A small network was trained on made-up records. Each row is its average activation on records with the value named, seen along a few directions.
Related values have similar rows: they may be neighbours, one step apart, or belong to one group.
(in the rows, 500 means zero)
Random noise pushes rows far along 21 fixed directions. That doesn't count. These rows show it; they differ only by the noise:
[504 627 145 521 292 382 462 421 419 500 711 750 613 549 637 612 869 416
 709 459 448 530 500 487 657 400 740  35 682 464 918 596 474]
[529 610 398 496 193 812 380 857 471 256 657 518 547 835 523 501 693 437
 739 474 412 591 222 507 598 427 508 631 498 713 348 393 740]
[567 308 302 474 391 654 297 536 480 581 575 170 484 781 552 325 736 451
 612 210 489 651 247 446 333 709 524 247 573 636 330 463 435]
[483 742 497 346 649 559 486 486 663 408 397 684 500 490 597 347 486 345
 688 299 626 788 636 334 644 558 210 516 334 582 300 701 491]
[555 589 356 377 592 515 101 433 599 585 371 327 239 337 438 209 489 492
 426 538 620 569 572 375 472 623 494 689 639 381 352 614 245]
[534 317 480 638 492 603 568 178 425 622 839 568 508 594 548 575 340 571
 488 566 511 486 670 438 568 549 557 334 538 507 758 450 532]
[459 323 247 437 406 610 320 500 600 508 487 552 611 614 480 418 648 326
 714 273 609 652 484 460 561 551 467 228 661 513 850 713 549]
[754 301 652 409  75 467 470 616 458 614 824 425 258 676 450 685 405 617
 638 294 430  81 644 308 649 442 559 506 524 543 580 422 578]
[594 698 240 437 501 870 393 335 479 495 846 230 295 553 596 431 674 416
 577 702 204 546 663 522 551 427 438 472 449 280 268 424 411]
[326 818 664 517 387 517 204 605 290 553 406 327 657 437 586 317 539 540
 552 232 776 595 378 415 400 430 210 572 364 765 464 320 373]
[346 378 542 798 544 846 459 213 535 575 297 438 580 366 380 626 430 378
 462 868 538 566 671 586 496 586 535 474 880 647 799 666 583]
[697 433 383 460 375 505 546 544 448 647 834 802 327 355 815 664 458 661
 316 562 534 593 450 451 701 522 461 321 611 554 642 564 545]
[820 753 368 329 521 501 357 187 437 210 606 574 504 575 493 423 634 567
 735 409 171 330 688 716 519 569 620 549 653 545 462 338 516]
[421 495 338 507 677 511 427 308 567 363 442 183 423 509 167 428 595 530
 532 681 501 544 530 550 333 688 722 883 487 566  29 229 267]
[386 782 172 415 678 456 438 439 522 356 379 621 657 444 369 383 663 443
 669 500 516 690 522 616 502 663 593 449 502 486 597 509 414]
[464 627 255 452 583 240 521 389 445 517 762 543 608 553 538 387 678 370
 610 457 416 661 470 451 338 432 608 469 461 404 510 398 187]
[264 715 624 406 675 487 562 358 304 300 313 544 351 315 628 498 655 715
 695 579 489 350 284 437 431 249 628 427 313 369 378 440 430]
[416 474 399 639 252 700 652 551 363 627 730 375 567 563 599 645 608 590
 383 673 610 387 436 566 585 336 591 433 357 450 643 539 651]
[572 561 714 506 442  68 395 584 391 507 395 714 585 729 560 408 412 428
 664 374 378 459 469 431 441 433 713 531 609 467 675 507 583]
[505 414 910 439 533 655 153 521 670 813 443 379 278 683 896 454 340 409
 377 185 287 793 461 327 385 399 128 243 681 471 499 693 208]
[290 567 594 694 596 530 494 357 350 368 633 634 350 560 791 652 224 536
 616 394 298 772 501 599 511 440 520 320 400 215 528 523 624]
[393 202 756 602 720 731 491 547 655 498 313 432 430 598 399 505 253 465
 393 684 435 518 510 496 538 558 371 499 498 402 510 495 661]
[688 659 177 259 508 334 522 417 238 630 792 583 788 576 725 224 663 659
 424 430 606 570 392 662 430 478 551 511 301 494 681 402 547]


Values of E:
e1: [494 505 560 461 617 708 402 323 534 424 216 333 666 532 532 551 752 528
 354 699 335 463 483 803 471 282 471 438 609 498 492 421 560]
e11: [481 536 546 675 520 533 658 492 274 442 545 525 512 373 455 475 502 576
 671 466 511 445 265 341 350 704 533 251 516 770 436 359 512]
e3: [501 693 413 618 400 512 638 379 627 650 577 530 695 676 385 556 637 493
 367 733 709 532 716 441 659 563 693 633 440 722 430 572 442]
e2: [712 592 667 559 419 794 504 499 351 693 591 253 279 475 474 510 159 623
 374 672 273 195 803 573 571 663 393 528 482 330 539 520 707]
e6: [675 511 551 646 395 379 423 629 348 452 657 524 515 465 771 476 640 468
 219 718 512 555 374 486 600 250 454 568 535 518 171 274 687]
e9: [416 702 291 584 450 849 589 625 232 410 750 499 321 293 423 376 398 474
 746 603 655 497 502 250 645 678 296 389 281 458 393 415 728]
e8: [452 699 452 530 559 556 344 756 334 353 385 498 611 169 339 286 423 429
 386 837 595 446 370 545 456 385 283 856 541 490 569 320 582]
e13: [433 901 571 387 586 209 178 513 325 530 174 546 396 517 551 327 336 787
 548 316 603 466 623 511 701 685 679 411 273 311 449 421 684]
e12: [779 542 333 529 225 444 553 568 488 146 597 739 605 814 593 503 415 677
 469 148 496 367 366 846 567 596 780 565 480 447 561 670 847]
e15: [665 657 227 213 465 592 877 541 294 745 542 497 415 332 736 657 691 593
 535 743 351 608 553 639 527 586 592 456 411 473 326 652 756]
e4: [427 304 322 200 673 778 507 735 735 388 456 702 305 379 444 635 685 441
 549 884 250 743 229 455 531 311 443 618 695 480 446 456 443]
e5: [509 761 504 357 396 429 431 640 538 734 486 295 234 470 475 448 346 315
 656 448 324 661 769 338 448 484 485 777 455 314 243 715 393]
e14: [558 338 342 498 510 719 609 569 458 483 565 197 518 448 448 509 615 485
 406 603 332 441 408 704 424 531 404 414 409 410 392 364 659]
e10: [674 558 427 466 344 341 395 626 425 414 500 489 529 409 463 674 586 758
 328 402 528 356 549 768 725 641 586 475 439 634 389 160 704]
e7: [278 661 587 524 528 570 953 614 556 680 651 541 694 754 543 575 366 496
 466 450 498 676 403 485 384 473 498 567 117 518 452 612 375]
E is arranged as a ring.
Going along E from e11 by way of its neighbour e5, in what order are e1, e6, e12, e10, e7 met? -> e1, e6, e12, e7, e10
List every value one step from e3, in the order listed. -> e2, e13
List every value one step from e4, in the order listed. -> e8, e14

Values of Y:
y11: [407 162 421 547 550 641 615 345 498 565 541 470 419 712 554 363 515 658
 551 507 830 561 276 249 526 633 685 327 343 549 422 636 648]
y10: [675 267 429 524 514 569 515 509 474 295 638 496 334 494 669 331 423 493
 460 446 467 507 246 554 367 560 500 599 569 380 323 635 594]
y5: [421 383 458 547 702 351 458 502 487 660 571 453 465 322 462 490 523 194
 499 736 394 757 674 403 458 525 321 469 635 408 450 300 374]
y15: [662 382 391 429 679 613 615 479 392 383 565 572 353 280 593 402 550 499
 493 776 474 450 411 444 570 529 415 467 512 448 271 396 676]
y14: [407 622 674 447 522 728 500 588 532 314 485 360 289 652 227 424 460 589
 781 473 342 148 423 202 482 473 487 459 336 432 367 334 413]
y6: [374 276 760 493 620 326 391 531 481 599 334 605 604 773 715 473 716 188
 705 632 429 811 422 173 576 140 438 238 534 504 441 404 697]
y9: [529 629 440 878 601 318 671 310 503 335 597 748 505 494 589 511 414 527
 399 573 629 635 502 444 590 715 748 428 479 580 273 611 519]
y3: [393 379 225 366 593 296 644 412 437 543 325 498 903 681 347 470 659 370
 690 469 450 842 445 779 278 641 759 600 550 612 636 475 603]
y7: [329 593 440 650 294 515 481 585 427 724 689 517 459 869 634 557 371 470
 517 552 442 644 518 445 542 386 801 480 427 173 706 708 545]
y1: [471 516 540 390 699 356 592 345 512 345 307 559 573 186 183 544 384 685
 426 604 578 324 606 732 396 575 560 870 447 578 506 297 416]
y2: [223 443 766 601 468 574 649 663 614 389 683 644 554 727 675 783 454 519
 511 284 438 641 363 431 643 239 336 271 176 503 409 323 486]
y8: [730 297 600 554 444 543 584 246 486 681 756 591 249 482 706 687 325 774
 213 613 527 381 743 432 835 536 504 250 434 458 494 460 704]
y4: [434 644 577 198 421 469 468 756 447 573 329 458 570 782 456 502 612 596
 788 184 460 398 450 410 561 468 510 261 273 503 582 433 620]
y12: [516 433 657 454 593 284 323 513 519 440 434 504 420 534 570 534 634 562
 498 401 409 477 431 422 562 432 520 326 461 529 306 235 402]
y13: [434 911 389 474 613 283 476 639 529 472 370 454 456 377 348 518 338 686
 344 469 602 516 711 710 668 749 523 701 167 355 289 429 495]
Y is arranged as a ring.
What is the length, in steps, of the shortest route from y3 to y10? -> 7
Going along Y from y13 by way of its neighbour y11, in what order are y14, y9, y7, y8, y4 met? -> y7, y4, y14, y8, y9
List every value one step from y2, in the order listed. -> y1, y12

Values of P:
p12: [515 256 407 649 536 437 318 629 607 326 270 236 757 501 124 245 529 113
 599 338 454 377 480 633 264 643 387 523 721 472 678 497 517]
p6: [801 511 491 493 386 401 482 771 372 702 514 638 667 656 629 349 589 488
 365 653 374 456 311 556 525 641 594 361 675 663 696 486 760]
p4: [299 591 460 592 516 308 333 592 372 529 376 379 460 560 661 649 521 522
 582 207 309 868 374 703 421 693 583 160 482 440 388 349 492]
p2: [605 537 471 323 274 399 402 522 354 687 577 412 376 343 465 661 758 383
 723 671 429 442 733 284 636 339 473 524 663 656 418 266 517]
p10: [327 445 182 687 585 444 601 591 579 285 651 571 608 286 363 433 473 223
 520 534 758 590 616 508 626 503 308 520 310 244 548 547 557]
p3: [516 391 474 411 585 314 517 352 375 534 660 510 630 836 472 310 453 422
 770 413 331 599 438 461 227 507 733 608 534 447 596 436 444]
p1: [554 525 513 595 507 821 381 561 579 292 473 423 337 445 501 516 415 527
 387 501 350 433 428 643 497 546 392 489 610 402 395 506 510]
p11: [342 638 647 674 421 641 258 488 381 439 394 193 463 543 515 491 456 498
 487 417 362 445 446 632 347 389 448 458 543 366 512 425 454]
p5: [437 513 639 448 552 281 621 191 395 680 559 592 276 434 511 584 511 706
 688 434 592 244 629 110 550 535 725 142 440 480 597 502 259]
p13: [450 435 500 287 531 520 501 619 314 765 469 591 509 725 665 265 488 726
 549 552 797 595 280 263 595 516 618 445 242 521 582 567 767]
p9: [466 630 522 608 248 376 274 615 436 565 697 605 503 592 562 597 431 579
 405 523 473 479 496 505 594 302 646 543 578 431 772 426 448]
p8: [762 178 420 272 455 844 515 274 634 331 675 540 476 538 514 607 615 710
 511 389 446 289 511 618 651 457 376 390 559 665 583 424 617]
p7: [658 655 401 683 234 617 459 815 430 340 757 476 562 517 300 497 349 442
 473 426 557 394 573 542 635 693 311 671 433 638 423 272 676]
P is arranged as a line.
Going along P from p1 by way of its neighbour p7, in what order are p6, p10, p11, p5 met? -> p11, p6, p5, p10
List every value one step from p12, in the order listed. -> p4, p9
